A small network was trained on invented records. Each row is its activation on one of them, seen along a few directions.
Each row is followed by the record's values for the fields LUD, MANEM, BINA, PES.
A field that a record lacks is written none.
The largest differences between rows may come from other fields.
In the rows, zero is written as 500.
Random noise pushes rows far along 23 fixed directions. That doesn't count. These rows show it; they differ only by the noise:
[426 597 660 393 559 571 440 226 526 326 503 427 509 471 629 732 600 661
 320 319 445 553 407 215 425 254 477 555 490 378 650 538 460 406 513 737
 510 448 644 387 439 505 814]
[516 336 400 419 820 450 358 561 385 648 447 339 385 386 572 599 579 399
 644 439 434 504 635 449 603 551 579 502 571 354 431 728 659 611 631 595
 421 496 411 567 465 715 552]
[386 235 515 738 424 452 506 528 476 476 538 477 305 443 434 345 439 287
 576 472 430 438 393 566 412 237 486 665 430 222 683 629 462 488 555 441
 481 493 484 604 361 488 461]
[394 331 382 582 684 467 448 442 257 602 661 697 220 147 639 648 696 700
 301 344 463 547 569 458 356 385 463 596 428 430 449 624 612 435 666 498
 456 713 103 616 529 611 552]
[575 653 550 632 323 503 846 509 335 381 438 593 579 311 299 561 540 647
 290 402 446 569 677 425 445 535 627 474 519 466 656 351 513 649 467 584
 508 566 497 367 508 509 350]
[505 383 521 612 306 564 759 292 612 482 754 142 435 718 263 813 507 486
 513 576 489 581 464 305 422 636 433 833 596 544 644 607 614 521 461 424
 409 540 500 730 441 384 613]
[451 441 415 478 490 624 389 379 501 558 670 417 357 515 665 514 480 381
 480 553 637 505 491 553 394 400 343 593 410 589 465 602 477 357 494 256
 563 496 310 579 452 415 424]
[530 510 513 405 378 537 315 285 563 328 539 490 445 464 788 784 538 187
 484 637 759 396 299 533 482 397 363 501 456 457 474 603 649 339 479 405
 538 636 577 547 390 348 317]
[598 346 632 694 325 383 699 564 680 444 526 577 420 320 388 511 593 312
 491 369 594 467 442 558 388 252 674 512 702 579 502 598 794 372 804 311
 653 466 222 325 226 398 588]
[450 496 398 314 573 539 505 460 564 660 671 371 419 527 413 597 531 593
 606 387 365 577 425 581 496 646 541 575 520 449 601 528 602 503 500 420
 452 452 441 567 694 436 512]
[560 176 373 750 514 608 355 335 489 237 281 703 298 411 582 554 364 691
 333 469 282 454 508 547 416 396 631 349 487 713 469 223 450 489 354 353
 471 581 518 603 484 680 685]
[489 455 427 339 496 623 528 742 445 283 445 476 746 495 515 738 434 511
 497 434 600 464 551 503 734 665 539 422 602 598 493 489 449 431 634 818
 669 496 543 241 521 482 317]
[574 661 678 770 530 463 649 411 744 318 274 585 648 556 394 456 378 610
 616 473 498 276 426 189 492 300 523 527 569 269 569 694 621 674 235 636
 517 684 714 711 588 393 842]
[358 655 487 349 469 595 181 498 548 509 379 615 359 584 680 587 583 476
 652 633 359 535 484 608 500 659 600 565 494 825 232 509 182 180 560 461
 591 377 474 643 602 729 675]
[359 618 626 644 525 570 619 578 173 382 531 507 491 408 500 653 421 528
 730 543 404 383 570 396 594 420 394 457 399 469 601 595 423 646 299 618
 349 645 609 636 654 350 390]
[449 509 539 581 699 335 267 439 381 644 386 712 411 431 598 473 719 525
 553 555 458 365 351 406 517 520 387 696 386 339 545 538 321 418 505 512
 428 376 717 797 559 953 447]
[634 561 407 413 562 423 615 526 675 588 503 351 824 798 477 241 344 692
 466 588 721 566 679 383 585 642 471 560 606 603 415 633 491 531 503 639
 713 518 309 354 552 511 693]
[596 857 619 401 616 567 516 409 248 564 270 606 608 352 630 491 505 426
 797 536 588 540 847 306 601 532 537 493 391 554 491 895 626 763 480 644
 613 548 672 564 420 567 403]
[536 357 465 635 422 238 543 274 444 612 604 522 522 644 421 362 479 908
 402 472 308 604 340 419 492 531 615 702 433 444 841 486 336 530 369 384
 561 512 550 646 845 678 722]
[529 281 406 479 557 216 376 221 317 730 573 343 475 585 458 422 453 727
 460 682 344 631 667 431 504 684 478 542 634 416 316 509 554 710 358 591
 220 689 620 437 585 672 597]
[639 348 390 443 319 534 459 273 608 316 371 688 568 569 527 393 240 477
 440 375 461 502 264 648 501 438 552 526 508 587 812 220 449 338 495 330
 727 258 731 329 432 616 360]
[506 446 592 601 423 663 574 740 601 564 567 238 618 721 512 603 524 326
 682 583 559 379 539 485 664 575 502 326 643 411 436 459 613 525 583 632
 447 686 420 430 486 418 627]
[529 351 599 410 276 502 327 320 459 549 529 555 495 497 644 523 712 553
 504 513 567 621 284 669 543 520 601 518 240 388 809 431 544 498 517 496
 612 489 720 408 504 563 323]
[403 592 669 629 572 655 657 542 283 671 627 580 413 518 585 400 521 548
 681 362 380 484 437 381 491 237 296 645 328 475 638 519 314 367 551 534
 471 427 490 478 377 677 605]
[651 592 519 366 431 401 668 468 239 737 438 551 513 474 455 352 491 457
 658 560 451 672 535 611 576 640 458 691 438 600 392 409 371 441 460 527
 454 300 660 183 270 926 170]

[475 822 564 149 332 587 304 465 695 669 516 668 624 572 719 583 618 440
 599 482 589 516 253 557 561 597 454 547 494 451 273 588 398 211 561 601
 651 596 726 294 554 523 479] | <LUD:fuzu MANEM:ranaz BINA:kedo PES:niku>
[606 628 694 433 693 490 495 543 647 542 490 475 691 599 632 320 762 584
 387 552 781 483 441 391 528 329 312 409 209 483 479 577 528 595 470 585
 491 467 725 400 273 504 492] | <LUD:fuzu MANEM:ranaz BINA:zutur PES:duf>
[474 337 461 519 579 518 613 566 355 517 668 287 446 435 444 678 619 491
 465 457 558 550 583 515 526 561 502 490 469 489 674 467 673 559 606 467
 421 463 245 544 518 464 397] | <LUD:fuzu MANEM:ranaz BINA:belav PES:niku>
[534 455 440 650 363 392 552 538 263 530 497 638 519 405 450 609 551 609
 286 398 339 504 455 446 551 609 640 591 582 643 555 269 150 307 548 298
 569 338 493 458 698 894 390] | <LUD:none MANEM:kipes BINA:belav PES:mude>
[358 122 697 756 525 330 351 405 521 384 594 379 380 415 489 823 765 446
 440 484 544 410 429 214 441 287 509 707 622 555 495 790 546 393 738 466
 438 437 527 682 328 553 758] | <LUD:none MANEM:ranaz BINA:kedo PES:niku>
[721 357 518 479 503 462 550 483  89 509 434 412 572 473 816 469 455 451
 506 709 705 636 623 502 709 443 396 404 241 467 373 568 532 679 342 760
 428 772 563 174 200 693 251] | <LUD:none MANEM:ranaz BINA:zutur PES:duge>
[479 431 538 579 464 179 359 369 470 509 638 679 589 490 437 402 468 713
 431 627 483 382 390 517 486 468 403 406 591 681 439 457 479 529 357 248
 427 529 725 514 748 330 422] | <LUD:raf MANEM:nizer BINA:belav PES:duf>
[441 551 609 555 400 462 542 462 540 402 276 312 436 492 283 435 549 360
 477 456 368 618 693 432 394 507 757 571 617 383 684 441 415 572 627 629
 503 182 476 516 370 631 665] | <LUD:fuzu MANEM:ranaz BINA:belav PES:sokan>
[407 474 425 255 634 505 482 516 787 346 564 550 545 506 352 517 469 452
 458 336 513 452 347 560 443 471 396 544 552 412 626 536 666 445 706 608
 520 338 667 469 401 252 436] | <LUD:fuzu MANEM:ranaz BINA:belav PES:niku>
[635 358 528 594 509 436 287 559 577 526 342 555 583 446 676 534 540 328
 524 577 677 290 313 494 631 426 470 444 545 390 218 520 495 398 367 451
 519 570 695 368 424 742 354] | <LUD:raf MANEM:nizer BINA:kedo PES:duf>
[537 492 505 502 689 641 557 435 634 554 526 568 628 540 416 637 622 704
 368 313 519 426 519 250 482 577 343 509 584 457 577 400 661 560 628 637
 440 488 681 547 426 600 620] | <LUD:fuzu MANEM:ranaz BINA:kedo PES:niku>
[440 314 292 598 542 495 205 634 439 361 407 598 578 515 593 484 252 218
 551 534 464 244 563 516 639 526 520 350 665 486 616 630 407 532 678 380
 666 576 635 727 685 438 361] | <LUD:davip MANEM:ranaz BINA:zutur PES:duf>
[437 688 537 398 563 514 578 660 571 347 499 348 617 518 491 545 565 598
 418 570 720 477 432 533 534 496 438 512 365 478 475 470 348 425 282 634
 537 403 344 450 644 374 393] | <LUD:raf MANEM:nizer BINA:zutur PES:sokan>
[512 276 400 493 434 723 424 571 597 554 474 341 513 525 456 600 581 367
 445 515 652 461 518 576 529 696 455 538 496 217 480 365 624 556 529 665
 472 582 509 462 377 587 280] | <LUD:none MANEM:ranaz BINA:belav PES:sokan>
[388 320 466 707 342 386 335 472 466 482 437 860 545 463 460 260 425 552
 365 562 494 373 534 539 421 512 437 484 612 366 457 289 424 476 616 595
 478 607 590 501 481 571 448] | <LUD:none MANEM:nizer BINA:kedo PES:mude>
[512 405 492 607 683 688 566 719 533 564 645 393 613 746 494 372 394 677
 640 534 482 412 534 492 645 492 334 298 353 640 554 485 477 697 382 458
 445 641 579 576 611 297 566] | <LUD:fuzu MANEM:ranaz BINA:zutur PES:lupa>
[682 689 426 363 609 390 481 489 506 562 382 570 508 433 575 543 517 364
 545 486 402 551 580 459 565 540 673 424 522 639 367 774 567 589 574 322
 547 588 718 544 478 574 486] | <LUD:raf MANEM:nizer BINA:zutur PES:mude>
[583 372 494 365 842 370 428 624 497 595 604 418 515 445 548 629 620 407
 565 480 563 418 410 498 637 467 315 341 500 528 341 619 685 619 552 464
 265 559 741 438 359 434 331] | <LUD:fuzu MANEM:ranaz BINA:zutur PES:lupa>
[445 338 449 442 446 532 314 301 808 520 541 432 272 683 539 548 342 377
 764 495 300 523 216 553 439 427 563 689 578 553 375 662 539 292 451 326
 492 476 569 671 456 480 844] | <LUD:raf MANEM:nizer BINA:kedo PES:duf>
[547 472 391 376 636 561 567 564 706 363 413 290 294 456 402 602 498  79
 561 450 437 532 397 561 447 414 533 652 410 310 478 748 610 541 548 482
 421 425 669 627 159 485 391] | <LUD:raf MANEM:nizer BINA:belav PES:duf>
[377 489 491 556 594 463 432 519 166 538 486 390 382 493 526 463 439 380
 582 579 313 479 550 477 539 452 376 566 379 353 594 525 197 569 388 544
 307 447 723 607 518 661 327] | <LUD:davip MANEM:ranaz BINA:zalo PES:sokan>
[484 364 557 651 648 392 341 573 362 685 393 739 531 321 490 395 584 742
 728 464 480 317 430 587 621 585 544 379 462 314 637 437 650 714 342 496
 473 552 535 645 853 598 394] | <LUD:none MANEM:ranaz BINA:zutur PES:duge>
[239 521 454 500 412 430 365 633 419 453 436 655 517 473 379 344 403 435
 497 527 330 450 586 570 479 585 516 499 621 242 465 419 324 484 618 795
 420 532 599 514 578 479 451] | <LUD:raf MANEM:nizer BINA:zalo PES:duge>
[524 566 712 598 271 289 475 549 636 643 512 335 660 566 464 425 802 568
 420 728 818 503 563 549 475 628 628 409 593 534 376 389 543 480 454 419
 543 476 197 381 656 450 524] | <LUD:davip MANEM:ranaz BINA:zutur PES:sokan>
[359 457 602 686 416 507 386 546 354 616 373 441 391 553 469 185 406 430
 761 653 466 522 617 555 487 482 555 699 437 584 457 485 122 404 379 428
 572 127 305 589 503 781 548] | <LUD:none MANEM:nizer BINA:kedo PES:lupa>
[492 529 806 501 488 307 506 387 559 526 547 771 605 299 374 624 797 800
 427 428 615 436 399 421 404 440 391 498 628 729 369 401 677 432 588 526
 442 368 665 271 400 438 479] | <LUD:none MANEM:ranaz BINA:zalo PES:sokan>
[414 304 492 390 725 291 379 412 432 362 511 562 510 382 363 714 627 772
 414 361 318 499 444 453 546 616 579 407 605 495 749 355 671 641 636 670
 368 355 681 561 651 497 557] | <LUD:raf MANEM:nizer BINA:belav PES:duf>
[436 331 484 571 429 678 435 467 463 581 558 542 693 566 491 582 393 705
 496 456 558 424 633 328 595 617 418 532 694 457 403 509 576 504 557 752
 601 687 514 378 577 526 599] | <LUD:raf MANEM:nizer BINA:zutur PES:sokan>

Here are new rows. What are their fields?
[502 576 385 444 344 571 505 461 513 542 581 494 456 447 446 450 337 401
 568 572 526 486 531 713 423 554 441 465 484 598 413 494 500 544 289 203
 478 560 526 482 621 231 169] | <LUD:none MANEM:ranaz BINA:kedo PES:sokan>
[473 349 540 547 164 466 473 297 441 516 626 494 395 596 561 490 455 496
 547 632 405 631 397 628 460 497 597 567 437 461 632 518 554 484 492 477
 537 706 474 503 555 395 593] | <LUD:none MANEM:ranaz BINA:zutur PES:duge>
[585 691 499 654 428 346 919 591  67 447 522 672 491 434 482 467 275 441
 702 520 328 580 722 441 594 463 611 506 519 724 682 688 512 606 644 481
 564 670 278 588 525 475 529] | <LUD:none MANEM:nizer BINA:zutur PES:mude>
[612 728 527 460 517 494 582 576 677 536 339 321 666 562 415 461 556 574
 299 461 539 498 479 358 519 541 593 520 588 258 382 419 318 499 300 658
 533 433 560 310 589 685 596] | <LUD:raf MANEM:nizer BINA:zutur PES:mude>
[480 286 523 381 488 677 484 570 503 528 475 314 368 491 381 611 615 364
 789 463 465 677 545 645 569 615 664 637 302 604 644 709 634 631 590 516
 537 313 627 578 286 497 344] | <LUD:raf MANEM:nizer BINA:zutur PES:sokan>
[530 398 583 561 530 455 517 709 385 344 628 294 561 581 631 745 500 357
 500 659 549 402 484 464 680 405 417 292 601 802 294 525 400 415 533 449
 412 590 529 333 424 385 478] | <LUD:none MANEM:ranaz BINA:zutur PES:lupa>
[605 532 573 566 419 370 651 544 373 642 605 502 457 416 531 529 754 453
 401 579 645 546 419 542 497 535 459 595 369 459 528 470 513 460 535 410
 476 528 408 480 409 653 293] | <LUD:none MANEM:nizer BINA:zalo PES:duge>
[429 446 484 370 483 390 412 520 475 227 479 443 596 595 675 484 591 608
 178 587 681 631 487 556 500 458 498 447 327 622 644 385 243 360 616 694
 626 403 371 372 441 475 524] | <LUD:davip MANEM:ranaz BINA:zalo PES:sokan>
[718 655 529 613 401 286 554 384 644 691 496 671 547 479 577 202 499 312
 410 572 680 419 432 490 384 306 423 519 559 441 354 636 586 456 510 179
 616 622 524 416 363 545 457] | <LUD:raf MANEM:nizer BINA:kedo PES:duf>
[373 477 471 334 527 459 365 446 399 294 319 509 425 316 505 485 613 532
 424 424 485 701 605 570 451 522 763 587 287 412 807 589 446 572 603 681
 651 244 412 594 512 547 428] | <LUD:davip MANEM:ranaz BINA:zutur PES:duf>
[406 574 530 579 445 603 752 637 412 359 538 557 601 560 416 552 439 708
 578 439 419 572 616 384 561 548 565 569 400 607 636 612 462 568 541 729
 574 646 419 607 587 365 656] | <LUD:none MANEM:nizer BINA:belav PES:duf>
[413 484 454 450 642 524 470 499 655 414 414 648 457 454 415 457 414 499
 673 422 433 446 550 527 456 515 521 435 551 370 544 610 800 655 615 668
 445 612 504 679 474 300 645] | <LUD:fuzu MANEM:ranaz BINA:kedo PES:niku>
[593 711 774 524 622 440 691 608 577 619 474 471 509 592 466 491 736 508
 872 612 518 479 410 547 582 510 482 392 291 642 495 504 695 629 381 427
 269 492 597 656 440 471 577] | <LUD:none MANEM:ranaz BINA:kedo PES:niku>
[514 680 458 330 593 537 417 693 653 445 495 420 736 514 456 452 557 480
 214 391 549 448 530 433 532 437 463 366 565 619 382 544 184 446 551 416
 641 318 825 213 503 432 336] | <LUD:raf MANEM:nizer BINA:kedo PES:duf>
